Each row below is a small network's average activation on inputs in which a field has the value named, seen along a few directions.
Related values have similar rows: they may be neighbours, one step apart, or belong to one group.
Strong random noise was added to every row along 2 fixed directions; ignore it. To show where, here is one row again and again, with new noise each time:
10 315 91 -8 62 -587 -134 -41 94 174 -200 -78
222 409 165 135 -118 -718 58 -94 22 -322 -271 -52
-19 105 91 -103 -20 747 262 -88 -651 188 -873 553
-151 195 37 -135 173 -168 -178 -14 -35 538 -311 56


H, 20 values:
h19: 9 39 -101 -30 -73 -413 62 68 270 -342 684 -119
h8: -278 -502 -214 -117 -31 209 -301 100 347 263 535 -141
h5: 438 -47 150 207 -461 211 275 66 -95 -750 159 -11
h10: 355 324 239 5 -201 -353 371 -298 -257 -855 -223 -83
h16: 162 -8 -47 423 -242 163 163 103 -299 -872 -288 -196
h15: 139 134 -37 -129 128 -328 -166 253 -13 446 -132 -179
h9: 70 -50 21 315 100 -691 -51 168 592 -194 -83 -330
h14: 159 -2 125 19 -7 368 436 -180 -294 -56 -295 227
h17: -241 78 -96 -134 111 -412 -183 -149 347 705 749 -297
h1: -84 99 -19 -140 -48 499 99 -221 -657 55 -56 344
h13: -535 -195 -15 -465 185 290 -73 -250 -303 549 389 232
h7: 168 250 10 -140 6 -147 -72 -6 -291 40 -422 8
h4: -36 34 99 214 46 298 25 -21 -141 -136 216 321
h3: -177 -445 -77 17 61 346 -208 158 172 213 216 26
h6: 208 -61 24 -147 303 154 78 71 20 -175 -517 11
h20: 52 -55 -27 103 -409 215 199 89 13 -700 337 191
h2: -393 -120 -170 -185 184 32 -443 -12 -18 852 774 61
h11: 155 305 35 165 9 -758 73 -23 607 -462 290 -472
h18: -75 -288 -67 133 77 271 -162 66 435 122 -90 -133
h12: 114 -299 -126 218 -17 -20 -81 213 399 104 -358 -207
Each value of H is a pair of two hidden parts, and every pair occurs once (4 first parts, 5 second parts).
Changing only the second part turns h3 into h1. h18 has the same second part as h3; what does that change turn h18 into?
> h10
Changing only the second part turns h13 into h8. h7 has the same second part as h13; what does that change turn h7 into?
> h12
Changing only the second part turns h11 into h14. h6 has the same second part as h11; what does that change turn h6 into?
> h15
Changing only the second part turns h20 into h2. h5 has the same second part as h20; what does that change turn h5 into?
> h17

V, 12 values:
v2: -141 86 -20 -154 350 -91 -236 114 103 828 -211 -84
v7: 246 42 30 281 66 -559 23 29 530 -212 -264 -128
v9: -91 -433 -84 -92 -158 671 30 161 -150 49 50 128
v4: 45 -154 -54 -14 5 126 -47 113 229 -28 348 -177
v12: 191 177 117 197 110 -627 -102 65 341 -4 -73 -357
v3: -173 -161 4 -146 173 571 204 44 -237 61 14 134
v1: 42 256 -9 -4 -237 -489 -90 -101 -54 -209 364 -182
v8: -341 92 -63 -176 290 -125 -166 -151 57 355 318 79
v6: -91 -350 5 156 -254 35 -105 71 125 -90 189 80
v11: 108 168 -44 -29 31 150 240 -18 -211 -442 71 104
v5: -373 -49 -21 -263 99 -22 -267 -103 55 779 61 65
v10: -42 254 -89 -95 159 -618 -483 -15 203 416 50 -396
The values of V form a line.
Which values are neighbours of v8? Give them in the order they are listed.
> v1, v11
Which values are neighbours of v10? Give them in the order they are listed.
> v2, v5
Which values are neighbours of v4? Give them in the order they are listed.
> v9, v3
